Each row below holds a small network's activations on one input, seen along a few directions.
In each table, some parts of the input vary, and every possible input appears once, in random order.
A made-up example of a description, with smaller parts first: one of 8 places around a ring, together with either a single point or one of 9 places along a line or (one of 3 separate values, together with one of 4 places along a line).
Shared parts are said once, and a part with two or three values counts as separate values.
(in the rows, 128 means zero)

Other details of the inputs vary at random and push rows far along three fixed directions, the same in every table; ignore that.
To show where, the next rows are all for the same input, with only those details redrawn:
[145  64 130 146 106 149 148 158 182 169 117 170]
[119  92 167 132 135 103 112 114 103  90 106 181]
[136  98 179 160 149 151 111 138 135 145 141 169]
[112 153 148 110 175 137  94 131 142 146 121 136]
[136  97 179 160 149 151 111 138 135 145 141 170]
[119  93 167 132 136 103 112 114 103  91 107 181]

Table:
R1: [173 142 178 161  93 156 117 128 117 141 158 171]
R2: [117 146 143 104 170 160  87 128 138 139 123 126]
R3: [147 111 157 183 133 141 158 123  97 146 176 125]
R4: [121 123  91 101 132 142 131 153 174 184 104 146]
R5: [160 112 100 153  34  99 170 147 120  93  90 152]
R6: [118 117  72  98 124  66 125 140 159  93  83 127]
R7: [165  61 107 159 116 171 139 159 180 159 127 149]
R8: [122  91 168 147 125 173 107 152 112 136 157 149]
R9: [162 202 129 129 133 140  98 124 125 134 143 128]
R10: [135  94 177 152 125 163 152 111 103 155 173 130]
R11: [142 107 172 154 131 144 164 131  96 137 177 146]
R12: [119 180  83 153  81 157 155 138 176 146 116 109]
R13: [ 97 153 118 114 153 106 103 129  91  70  83 107]
R14: [114 104 139 161 123  85 116 142  76  85 120 162]
R15: [110 150 141  73 150  82 131  72 105 100 124 118]
R16: [105 173  80 122  72 161 157 130 158 146 115 135]
R17: [111 149 134 106 156 133  76 135 129 156 151 132]
R18: [116 143 143 100 159 150  76 127 138 139 138 118]
R19: [ 97 141 133  78 146  81  77 110 113  90 112 135]
R20: [161 103 155 179 128 156 144 113  86 150 158 108]
R21: [178  92 161 166 143 152 128  94 116 150 163 116]
R22: [145 212 123 142 121 143 110 143  95 139 138 118]
R23: [156 137 154 133  77 113 121 108  72 101 127 192]
R24: [ 79 145 129  78 138  95  89 127  95  89 114 134]
R25: [140 103 168 147 127  84 163 111  96  63 135 126]
R26: [103 121  82  97 106 129 124 168 157 154 119 120]
R27: [132 102 171 159 125 145 159 119  94 139 176 138]
R28: [127 147 127 123 170 125  73 137 144 136 152 114]
R29: [132  98 171 184 132 136 104 162 137 116 160 120]
R30: [156 144 174 161  88 168 130 147 102 142 160 170]
R31: [107 106  72  60 101 101 116 125 134 115  82 141]
R32: [ 93 111  71  70  93 105 129 144 122 100  80 126]
R33: [ 96 200 117  98 106 117 113  73  97  93 111 161]
R34: [156  99 154 136 139  85 149  90  93  81 145 153]
R35: [132 100 139 152 114  97 153  90  57  91 130 125]
R36: [ 92 156 146 109 161 135  98 154 127 146 139 134]
R37: [131  99 167 153 122  89 159 102  95  69 135 117]
R38: [133 164 142  94 167 129 134 106 120 160 163 126]
R39: [121 150 147  99 153 158 127 102 106 158 142  91]
R40: [165  96 160 169 144 146 136  97 121 149 176 120]
R41: [101  99 153 138 118  96 118 142  79  88 123 172]
R42: [172  57 120 137  86 161 172 115 153 199 142 134]
R43: [124 133  67  85 110  72 183 120 117 106  95 112]
R44: [123 119  92 121 119 146 125 172 185 141 111  82]
R45: [137 152 146 209  91 173 138 123 105 129 161 158]
R46: [136 124  85 128 146 130 130 158 188 147 105 117]
R47: [145 129 108  81 130 125 167 123 182 172 137 115]
R48: [106 164 136 148 165 121 100 163 134 136 134 102]
R49: [124 154 131 129 180 122  84 142 147 143 143 124]
R50: [123  97 158 160 132 178 119 154 102 132 142 152]
R51: [140 154 128 130 169 127 123  94 129 133 154  77]
R52: [122 170  95 115  81 160 144 112 189 158 120 141]
R53: [125 153 138 102 158 140 123  87 112 170 156 106]
R54: [120 128  99 132 135 136 141 176 191 150  97 101]
R55: [ 86 117  85  68 112  95 145 143 135 110  62 149]
R56: [107 154 130  72 148  84 132  73  88 111 128 128]
R57: [100 120  90  57 101  88 179 106 128 115  98 121]
R58: [147 128  92 126 118 141 161 128 157 169 114  60]
R59: [112 154 129 137 155 144  90 153 124 125 133  87]
R60: [122 168 141 139 162 125 142 119 122 137 152  76]
R61: [149 115 105  87 120 145 148 103 170 184 120  90]
R62: [148 165 133 124 180 119 133 112 137 125 162  93]
R63: [131 171 141 132 167 121 145 128 122 131 152  84]
R64: [146  53  92 132  86  98 132 136 141  79  99 144]
R65: [126 157 147 135 160 136 133 112 131 134 147  61]
R66: [136  98 179 160 149 151 110 138 135 145 142 169]
R67: [114 154 140 137 170 156 101 153 138 117 119  90]
R68: [ 93 152 119 113 142  76  90 134  99  74 107 104]
R69: [103 127  88 104 122 139 142 169 157 160  97 132]
R70: [124 123  71 121 114 148 124 170 153 158 116 102]
R71: [108 117  92  91 120 168 137 164 165 161 101 126]
R72: [144 104  88 151  46 115 166  99 148  89 103 182]
R73: [141  63 105 146  70  89 192 111 120 103 100 114]
R74: [142  56  93 137  87  80 131 141 148  84 108 149]
R75: [110 208 138 156 122 155 118 116 142 109 136 104]
R76: [ 94 161 109 115 158  92 107 131  82  90  89 130]
R77: [130 121  89  92 109 146 163 120 140 172 116  87]
R78: [137 174  76 144  93 153 146 122 190 137 125 121]
R79: [123  59 103 114  79  84 145 140 135 122  96 190]
R80: [141 118  79 121 141 152 124 155 184 142 107 107]
R81: [141  70 127 178  99 133 152 188 187 148 128 132]
R82: [143 208 145 143 124 139 110 143 127 117 133 101]
R83: [155  61 101 136  88  78 186 103 140  91 117 135]
R84: [109 165 134 149 172 135 108 157 130 135 118 105]
R85: [ 81 199 125 100 102 125 121  88  96  81 109 149]
R86: [154  89 153 164 143 157  91 138 129 129 160 141]
R87: [110 154 150 110 169 123  85 138 146 149 138 133]
R88: [118  92 154 131 107 107 154  89  59  93 135 136]
R89: [131 207 135 120 115 149 111 141  97 138 140 128]
R90: [143 104 182 145 133 150 164 130 109 144 179 150]
R91: [114 149 132 105 167 164  88 130 122 151 128 135]
R92: [126 154 129 128 186 135  93 134 143 138 126 127]
R93: [135  85 169 124 118 100 139  67  87  97 136 143]
R94: [137 145 117 100 154  88 116  70  95  84 109  83]
R95: [171  64 129 168  92 155 179 136 167 158 132  89]
R96: [132 104 147 183 128 139 103 161 106 136 165 138]
R97: [146 199 114 112 120  90 103 108  99  69 108 127]
R98: [124 127  71 126 125 160 135 171 154 160 103 109]
R99: [151 126  89 110 137 130 162 120 183 174 144  97]
Changing only one part turns R40 into R35. The same change can be made to R34. Which row results?
Answer: R43
Changing only one part turns R28 into R26. The same change can be made to R9. Which row results?
Answer: R89
What is each input in this table made of?
Answer: one of 9 places around a ring, together with either one of 2 separate values or one of 4 places along a line or one of 5 places around a ring
Which other rows does R10 become when the place on the line of 4 takes its other values? List them by row number.
Answer: R39, R57, R90
A walk changes only the place on the ring of 9. It starts at R98 and steps to R13. List the rest of the walk in order.
Answer: R67, R80, R7, R2, R91, R71, R50
Which other rows does R9 become when the choice among 2 separate values takes its other values? List them by row number.
Answer: R72
Which other rows does R17 become when the place on the ring of 5 takes its other values? List them by row number.
Answer: R4, R31, R79, R91
Which other rows agree with R83 in the place on the ring of 9? List them by row number.
Answer: R6, R46, R51, R62, R64, R74, R78, R80, R94, R97
Which other rows does R24 become when the place on the ring of 5 takes its other values? List them by row number.
Answer: R8, R36, R55, R71

Table:
R100: [ 92 123  78  76 156 100  87 162 174 128  78 137]
R101: [146  20 130 120  59  68 175  90 101  72 101 187]
R102: [120 165 164 153 163 145  98 122  73 116 159  96]
R103: [119  96 133 135  74  39 159  86  63   4  87 170]
R104: [144 183 172 148 159 135 106 102  97 119 161 136]
R105: [123 172 177 131 151 137 107 103  89 130 167 143]
R106: [161  70 173 188 140 207 151 154 163 214 193 126]
R107: [132  31 141 175  75 128 113 171 132 102  97 207]
R108: [118 171 171 153 169 137 108 130  76 122 164 108]
R109: [143 155  85  73 142 107 133 109 168 138 105  93]
R110: [149  88  77 136  80 199 189 179 210 229 129 111]
R111: [125 153  83  91 142 104 142 119 172 132 108  73]
R112: [ 96 164  84  69 125 120 152 131 141 145  97 108]
R113: [114 165  76  65 110 124 136 110 145 140 100 108]
R114: [140 182 165 151 161 149  92  94  93 115 159 123]
R115: [ 98 155 174 145 176 135  54 164 111 113 131 168]
R116: [171  73 147 216  79 169 163 145 150 144 162 139]
R117: [113 137  75  78 145 100 139 130 147 141 105  69]
What is each input in this table made of?
Answer: one of 3 separate values, together with either a single point or one of 5 places around a ring
Changing only the choice among 3 separate values turns R107 into R115. The same change can be made to R114. Which row results?
Answer: R104
A walk changes only the place on the ring of 5. It starts at R116 and steps to R102. List the rest of the walk in order.
Answer: R110, R113, R114
Which other rows does R108 become when the choice among 3 separate values takes its other values? List them by row number.
Answer: R102, R117
